A small network was shown many inputs. Here are its activations along a few directions, one row for each input.
Each table varies a few parts of the input and shows all the possible inputs, shuffled.
Descriptions start from the smaller parts, as in this example, which fits no table here: one of 3 separate values, together with either a single point or one of 11 places around a ring or (one of 4 places along a line, together with one of 5 places around a ring).
Shared parts are said once, and a part with two or three values counts as separate values.
In the rows, 128 means zero.

Other details of the inputs shift rows strongly along two fixed directions, in all tables alike. That doesn't count.

A family of inputs:
r1: [120 130 105 128 114 116 120 139 126 129 148 136 121]
r2: [118 140 119 131 130 116 119 152 118 127 125 146 121]
r3: [116 140 116 121 120 103 118 135 126 125 146 125 116]
r4: [129 142 111 124 127 117 132 142 115 130 137 147 119]
r5: [123 134 121 146 126 121 135 147 121 132 149 129 113]
r6: [127 140 119 148 128 124 132 149 121 131 137 135 113]
r7: [114  63  74 139 129 108 166 116  75 135  38  64 121]
r8: [131 147 116 140 130 120 141 143 116 129 138 138 119]
r9: [160 132 175 126 134 179 105 100 174 113 148 143 158]
r10: [128 141 119 138 127 117 145 141 116 129 150 132 119]
r11: [141 146 189 112 136 169 101  96 182 140 131 148 160]
r12: [117 141 107 130 123 114 114 146 125 124 125 144 130]
r13: [122 154 119 142 133 110 119 138 121 128 127 131 123]
r14: [104 145 113 139 117 117 128 145 142 149 120 141 133]
r15: [116 130 121 127 123 110 128 149 126 123 146 132 114]
r16: [156 119 187 108 134 177 104 101 166 117 157 150 146]
r17: [150 127 184 119 132 171 112 102 179 105 158 130 162]
r18: [126 144 109 125 121 112 112 135 120 134 135 137 115]
r19: [163 141 183 121 138 174 101  93 168 118 147 139 150]
r20: [147  63 146  97 140 157 128  69 114 126  49  82 147]
r21: [106 152 121 132 130 118 143 145 130 150 122 146 129]
r22: [121 136 119 119 127 105 138 142 121 122 148 136 121]
r23: [104 145 125 140 124 121 134 150 134 151 119 145 122]
r24: [122 147 116 123 134 112 129 146 113 125 126 149 127]
r25: [118 146 121 137 124 106 128 137 127 125 148 115 118]
r26: [124 136 102 130 116 119 117 142 126 129 136 141 122]
r27: [147  47 160 113 140 165 156  78 123 120  71  64 142]
r28: [122 135 109 145 119 119 129 141 128 129 150 126 123]
r29: [125 144 116 140 123 113 125 133 121 134 149 122 115]
r30: [124 135 114 131 124 121 122 148 119 131 135 144 112]
r31: [161 126 186 100 137 174 114  94 162 114 159 153 154]
r32: [114 131 109 125 115 109 123 143 132 120 147 129 124]
r33: [120 144 124 148 135 118 129 152 119 126 127 138 121]
r34: [116  58  73 117 119 102 157 102  68 146  58  61 103]
r35: [151  54 159 106 142 161 166  71 119 118  73  68 149]
r36: [124 152 122 140 137 115 139 146 115 124 128 141 127]
Description of these inputs: one of 4 separate values, together with either a single point or (one of 2 separate values, together with one of 4 places along a line).
Changing only the choice among 4 separate values turns r19 into r6. The same change can be made to r3. Which row results?
Answer: r15
Which other rows agree with r32 in the choice among 4 separate values? List them by row number.
Answer: r1, r7, r9, r12, r14, r17, r26, r28
Change only the choice among 4 separate values in r24. List by row number the other rows that result.
Answer: r2, r12, r20
Change only the choice among 4 separate values in r17. List by row number the other rows that result.
Answer: r25, r27, r35

A family of inputs:
r37: [104 129  80 119 111  84 122 153 108 127 128 126 105]
r38: [147 152 175 108 123 147 113 119 172 111 208 149 134]
r39: [112 122  80 158 112 102 135 158 105 129 144 116 105]
r40: [126 173 182 139 131 156 100 128 192 127 165 162 162]
r41: [150 173 178 109 139 157  92 120 163 116 170 188 156]
r42: [118 123  87 146 126 100 152 166  90 119 140 131 107]
r43: [157  32 148 101 128 181 151  74 127 116  80  80 145]
r44: [110 136  88 125 126  83 128 156  91 120 125 130 108]
r45: [156  42 155  97 145 156 170  64 100 114  83  60 136]
r46: [156 182 172 125 138 162  85 117 171 119 163 176 152]
r47: [ 89 139  91 138 118  90 149 163 122 148 114 127 119]
r48: [110 153  94 155 129 104 141 160 101 152 103 135 104]
r49: [124 133  83 161 124 103 144 162  98 122 134 120 103]
r50: [137 174 185 132 132 168  87 126 185 137 170 181 148]
r51: [123 140  94 150 125  86 150 147  96 125 149 103  96]
r52: [140 170 186 112 130 167  95 131 188 135 172 194 146]
r53: [146  39 140 100 131 160 125  59 118 121  51  58 146]
r54: [151  61 172 100 151 182 151  74 118 137  49 104 152]
r55: [ 94 147 101 145 133  90 158 165 105 139 111 132 122]
r56: [111 130  91 145 113  85 142 144 103 133 159  98  98]
r57: [105 136  75 121 111  91 128 148 107 146 120 138 109]
r58: [104 142  76 141 113  93 118 144 105 148 120 127 112]
r59: [154 168 170 123 137 150  82 122 167 103 165 158 144]
r60: [147  77 170 123 148 175 153  73 139 129  46  79 162]
Changing only one part turns r40 into r55. The same change can be made to r39. Which row results?
Answer: r42
What is each input in this table made of?
Answer: one of 4 separate values, together with one of 6 places along a line
Change only the choice among 4 separate values in r37. List by row number the other rows that result.
Answer: r44, r53, r59
Change only the choice among 4 separate values in r54. List by row number the other rows that result.
Answer: r48, r50, r52

A family of inputs:
r61: [117 148 143 127 132 114 148 143 140 119 166 134 127]
r62: [110 129 126 139 128 128 160 146 127 149 124 137 125]
r63: [146  86 152 145 149 169 152  88 125 131  53  86 150]
r64: [139 135 187  91 131 169  94  89 183 136 130 151 163]
r65: [114 123 125 129 130 113 159 144 124 126 146 121 122]
r66: [ 98  89  69 116 107  89 142 141  97 141 107 107 106]
r67: [154 175 158 150 130 142 111 152 157  99 226 163 122]
r68: [176 114 194 122 146 176 123  84 151  93 162 104 148]
r69: [105 122 106 118 114 119 122 139 131 153 114 141 124]
r70: [152 147 132 129 112 140  83 137 154 106 202 162 122]
r71: [150 167 137 130 114 131  76 139 159 105 216 169 122]
r72: [154  95 191 109 134 188 144 102 169 112 148 136 155]
r73: [109 167  90 147 124  91 105 143 117 142  94 123 115]
r74: [ 99 132  91 112 109  84 125 142 116 134 137 122 114]
r75: [146 156  95  84 145 109 108 153  67 115 112 196 116]
r76: [122 162 127 166 143 110 139 139 119 135 101 116 131]
r77: [148  88 151 125 131 185 102  88 148 133  73 121 154]
r78: [146 114 186  78 126 157 100  78 171 112 137 124 164]
r79: [ 97 123  92 124 106 115 125 154 121 157 117 145 115]
r80: [115 151 104 174 132 120 144 161 112 140 112 131 122]
r81: [134  64 155 119 134 177 170  97 130 143  75 105 143]
r82: [149 181 165 144 138 124 110 139 145  95 214 139 126]
r83: [123  98  62 132 111  87 127 127  82 123 121  87  95]
r84: [132  80 162 114 144 156 168  86 130 142  68  90 148]
r85: [114 164 108 173 139 103 141 157 112 139 109 123 123]
r86: [133  82 121 128 133 157 114  97 123 139  54  99 142]
r87: [125 140  87 130 112  83 108 129 101 114 153 104 103]
r88: [128 174 164 132 127 137 127 159 171 114 211 180 134]
r89: [141 152 109 116 162  98 155 172  53 108 109 191 101]
r90: [167  56 145 127 133 174 157  88 114 109 111  79 127]
r91: [128 189 140 145 128 138  75 138 168 131 150 173 138]
r92: [101  83  69 117 104  96 142 146  98 141 108 112 106]
r93: [135  65 162 103 144 142 171  80 119 120  83  66 147]
r94: [126 133  84 131 112  90 109 131 103 116 154 108 102]
r95: [122 159 142 107 115 122  94 139 166 121 187 169 136]
r96: [106 148 133 136 136 103 157 139 124 148 118 124 129]
r97: [139 118 114 145 131 118 147 137 103 111 153  97 108]
r98: [144 118 199 114 145 183 140  93 172 133 124 138 162]
r99: [101 123 103 115 116 112 125 133 124 155 104 130 123]
r100: [102 143 111 112 117  97 120 129 128 152 107 127 126]
r101: [114 164 104 147 126 111  97 140 132 138 107 135 125]
r102: [112 115  84 174 126 118 162 158  89 146  80 110 114]
Changing only one part turns r61 into r74. The same change can be made to r63. Which row results?
Answer: r91
Changing only one part turns r100 into r96. The same change can be made to r75. Which row results?
Answer: r89
What is each input in this table made of?
Answer: one of 2 separate values, together with either a single point or (one of 4 places along a line, together with one of 5 places along a line)
Change only the choice among 2 separate values in r82. List by row number the other rows that result.
Answer: r87
